A small network was shown many inputs. Here are its activations along a few directions, one row for each input.
In each table, some parts of the input vary, and every possible input appears once, in random order.
A made-up example of a description, with smaller parts first: ring(5) and (point or ring(9) or (values(3) and line(6))).
Shared parts are said once, and a part with two or three values counts as separate values.

Other details of the inputs vary at random and push rows far along two fixed directions, the same in every table; ignore that.

Rows:
row 1: 7; 1; -46; 0; 33; -14; 25; -42; -15; 11; -21
row 2: 10; 5; -37; 27; 16; -10; 1; -42; 2; 10; -22
row 3: 11; 7; -34; 12; 45; -20; 34; -46; -29; 13; -16
row 4: 4; 22; 35; -15; -31; 34; -22; 48; 18; -2; 36
row 5: -9; 13; -60; 77; -19; -8; -6; 28; -11; 26; 42
row 6: 0; -9; 36; -34; 21; 20; 20; -4; 43; -8; -38
row 7: -21; -26; 38; -34; 9; 8; 27; -20; 15; -9; -54
row 8: 16; 14; -40; 44; -34; 2; -29; -6; -14; 2; 41
row 9: -7; 20; -30; 42; -26; 9; -9; -16; -44; 11; 47
row 10: 3; -22; 51; -22; 16; -13; 10; -12; 26; -13; -45
row 11: 13; 8; -50; 20; -26; -7; -25; 7; -40; -2; 48
row 12: -34; -4; 25; -20; -47; 44; -26; 24; -1; 3; 24
row 13: -14; -14; 46; -14; -51; 27; -17; 28; -15; -8; 33
row 14: 16; 15; -39; 0; 34; -28; 1; -18; 12; 8; -17
row 15: 14; 16; -39; 27; -24; -12; -17; 4; -43; -18; 51
row 16: 9; 38; -49; 22; -17; -5; -7; 5; -35; -3; 50
row 17: 8; 32; -41; 33; -23; 30; -25; 7; -5; 5; 56
row 18: 5; -8; -57; 68; 57; -58; 45; -27; -2; 19; -34
row 19: 28; 22; -31; 35; -22; -3; -27; 13; -14; -14; 52
row 20: -14; -16; 17; -59; 22; -10; 13; 5; 20; 3; -39
row 21: -18; -18; 19; -51; 24; 9; 19; -9; 18; 7; -41
row 22: -16; 5; 17; -38; -41; 36; -18; 48; 5; -3; 29
row 23: 10; 0; 43; -14; -34; 26; -29; 47; 10; -11; 33
row 24: 7; -6; -49; 72; 60; -55; 47; -27; -15; 30; -32
row 25: -39; -8; 19; 12; -32; 26; -20; 71; 28; 15; 24
row 26: 2; -8; 23; -42; 8; 11; 0; 19; 40; -1; -33
row 27: 6; -11; -16; 16; 25; -46; 21; -46; -34; -3; -20
row 28: 4; 6; -33; 20; 19; -15; 1; -41; 7; 9; -25
row 29: -15; -37; 27; -43; 5; -11; 9; -16; 12; -6; -45
row 30: -7; -8; 41; -25; -40; 21; -22; 46; -18; -10; 38
row 31: 30; -2; -20; 33; 26; -37; 12; -47; -10; 2; -23
row 32: -5; -12; 33; -47; 23; -6; 25; 5; 7; 1; -35
row 33: -18; 14; 37; -32; -31; 24; -17; 50; -9; -3; 39
row 34: -9; -41; 27; -40; -2; -2; 9; -12; 12; -5; -44
row 35: -33; 2; 44; -8; -41; 40; -18; 25; -15; -4; 27
row 36: 3; -7; 41; -29; 26; 20; 20; -4; 34; 0; -35
row 37: 13; 15; -44; 12; 36; -13; 8; -35; 8; 11; -12
row 38: -1; 19; 26; -19; -31; 32; -21; 47; 28; -12; 30
row 39: 4; 33; -50; 35; -15; 13; -2; -11; -36; 0; 54
row 40: -27; -37; 49; 0; 51; -16; 42; 23; 28; 10; -71
row 41: -15; -15; 38; -43; 35; 4; 32; -12; 7; 2; -40
row 42: 28; -4; -41; 9; 35; -39; 1; -25; 0; -1; -18
row 43: -12; -6; 45; -26; -38; 19; -26; 50; -19; -13; 42
row 44: 5; 9; -37; 39; -33; -11; -9; -17; -40; -13; 45
row 45: 18; -9; -53; 4; 39; -51; 10; -39; -30; 2; -21
row 46: -17; 14; 45; 4; -38; 41; -27; 24; 12; -6; 25
row 47: 6; -27; 43; -23; 3; -6; 12; -10; 33; -18; -47
row 48: -2; -28; 31; -31; 6; -6; -1; -9; 37; -6; -43
row 49: 11; 45; -30; 43; -6; 15; -17; -1; -14; 4; 63
row 50: 7; -6; 22; -20; -38; 28; -33; 47; 19; -10; 25
row 51: -21; -29; 30; -39; -1; 15; 12; -11; 15; 5; -49
row 52: -10; -17; 44; -22; 7; 14; 13; -13; 39; -12; -50
row 53: 17; 12; -25; 39; 31; -20; 15; -52; -7; 9; -24
row 54: 30; 3; -15; 13; 36; -42; 7; -21; -8; -8; -18
row 55: 16; 46; -27; 30; -10; -1; -22; 16; -12; 4; 58
Description of these inputs: line(5) and (point or (values(2) and ring(5))).
Question: The inputs of row 12 and row 35 match in every part but the line(5) part. If row 25 is changed in the same way as row 12 into row 35, which row does it become?
Answer: row 40
Question: Which other rows agree with row 30 in the line(5) part? List them by row number.
Answer: row 3, row 4, row 9, row 13, row 23, row 24, row 31, row 32, row 36, row 53
Question: Which other rows does row 19 become when the values(2) part takes its other values? List them by row number.
Answer: row 15
Question: Which other rows does row 32 become when the line(5) part takes its other values? List them by row number.
Answer: row 16, row 20, row 22, row 33
Question: Which other rows does row 27 become when the values(2) part takes its other values? List them by row number.
Answer: row 10

Rows:
row 56: 13; 10; -14; 57; -27; 5; -15; 12; 1; 6; 29
row 57: -10; 11; -12; 54; -18; 7; -1; 18; -18; 19; 36
row 58: 21; 24; -34; 10; -8; -6; -25; 25; -1; 2; 42
row 59: -40; -12; 60; -2; -26; 47; -5; 48; 25; 11; 4
row 60: -10; 6; -28; 3; -32; 12; -19; -16; -45; -2; 37
row 61: -16; 8; -51; 52; 33; -14; 26; -37; 0; 17; -32
row 62: -1; -12; 50; -37; -43; 21; -17; 14; 3; -23; 5
row 63: 2; 5; 35; -63; -28; 30; -25; 28; 18; -15; 11
row 64: -12; -39; 19; -30; 27; -20; 26; 9; 7; 7; -53
row 65: -2; 20; -15; 61; -26; 22; -18; -6; 16; 3; 31
row 66: -10; 8; -10; 40; -15; -11; -10; 20; -32; 10; 42
row 67: -18; 9; 34; -22; -17; 53; -10; 37; 66; 4; 9
row 68: 12; -8; 27; -43; 35; -20; 19; 0; 19; -11; -44
row 69: -1; 5; 37; -54; -24; 20; -23; 51; 31; -15; 12
row 70: 13; -16; 19; -40; 41; -23; 14; 9; 43; 4; -51
row 71: 13; 7; -10; 44; -25; -12; -26; 15; -14; -2; 33
row 72: 5; -14; 26; -19; 46; -13; 23; 5; 33; 3; -49
row 73: -5; -21; 56; -25; -35; 18; -21; 46; 21; -18; 4
row 74: 4; 13; -15; 58; -23; 15; -21; 6; 7; 7; 35
row 75: 14; 28; -25; 40; -6; 13; -5; 20; 2; 9; 37
row 76: -38; -18; 43; -9; -29; 49; -7; 52; 31; 13; 0
row 77: -17; -31; 36; -9; 29; -21; 33; 3; 15; 18; -50
row 78: 31; 21; -46; 1; 31; -20; 15; -80; -30; -4; -13
row 79: -3; 37; -27; 46; -8; 28; -5; 3; 16; 8; 38
row 80: 11; 11; -16; 14; -40; 16; -31; -39; -32; -13; 41
row 81: -5; -21; 21; -33; 22; -22; 32; -31; -17; -2; -52
row 82: 1; -5; 37; -60; -22; 28; -21; 41; 26; -22; 13
row 83: 16; 22; -61; 34; 47; -25; 16; -30; 23; 16; -19
row 84: 28; 22; -54; -12; 30; -24; 1; -78; -16; 0; -15
row 85: 28; -1; -45; 16; 29; -40; 5; -84; -35; -11; -26
row 86: -17; -37; 10; -17; 39; -27; 29; 1; 6; 5; -50
row 87: 14; 28; -39; 32; -8; 7; -15; 21; 16; 12; 37
row 88: -14; 8; -32; 49; -19; 10; -6; 25; -13; 19; 29
row 89: -22; -33; 20; -15; 28; -12; 26; 10; 17; 15; -58
row 90: -30; -10; 49; -40; -42; 40; -9; -4; -15; -7; 15
row 91: 9; -32; 38; -31; 22; -27; 16; -10; 16; -17; -56
row 92: 34; -9; -42; 23; 33; -51; 17; -56; -23; -14; -19
row 93: -6; 9; -35; 9; -29; -2; -10; -6; -46; -1; 38
row 94: 16; -5; 20; -51; 29; -16; 21; -25; 7; -11; -45
row 95: 11; 8; -13; 50; -22; -6; -22; 14; -5; 3; 34
row 96: -5; 6; -12; 17; -25; 1; -5; 8; -41; -4; 48
row 97: 20; 24; -19; 5; -16; 7; -17; 11; -22; -14; 50
row 98: 12; -16; 26; -26; 47; -21; 22; 2; 25; -4; -53
row 99: -24; -24; 36; -41; -34; 25; -4; 39; -4; -12; 7
row 100: -3; 4; 38; -64; -33; 42; -33; 19; 16; -16; 12
row 101: -4; 8; 46; -52; -28; 42; -24; 13; 4; -17; 14
row 102: -1; -7; -48; 2; 22; -20; 15; -73; -43; 6; -16
row 103: -5; 12; -14; 26; -24; -9; -4; 14; -42; 0; 44
row 104: 9; -8; -38; 35; 40; -53; 28; -29; -36; 10; -15
row 105: 16; 23; -22; 22; -5; -1; -18; 26; -18; -1; 45
row 106: -4; -9; 23; -15; 39; 8; 24; 0; 47; 6; -42
row 107: 16; 28; -34; 26; -9; 2; -20; 27; 8; 11; 42
row 108: -14; -22; 23; -37; 16; -10; 20; -41; -14; -5; -41
row 109: -17; -29; 16; -33; 28; -26; 25; -1; -1; -4; -48
row 110: -12; 11; -35; 57; 37; -21; 34; -47; -3; 21; -23
Question: The inputs of row 62 and row 93 match in every part but one. If row 74 is changed in the same way as row 62 into row 93, which row does it become?
Answer: row 76
Question: What do these inputs look like to the network?
Answer: line(5) and line(11)
Question: Which other rows does row 57 become when the line(5) part takes its other values? List them by row number.
Answer: row 56, row 75, row 87, row 88
Question: Start at row 70 and move only the line(5) part, one step at a time. The first step leads to row 98. Which rows follow, in order?
Answer: row 71, row 66, row 86
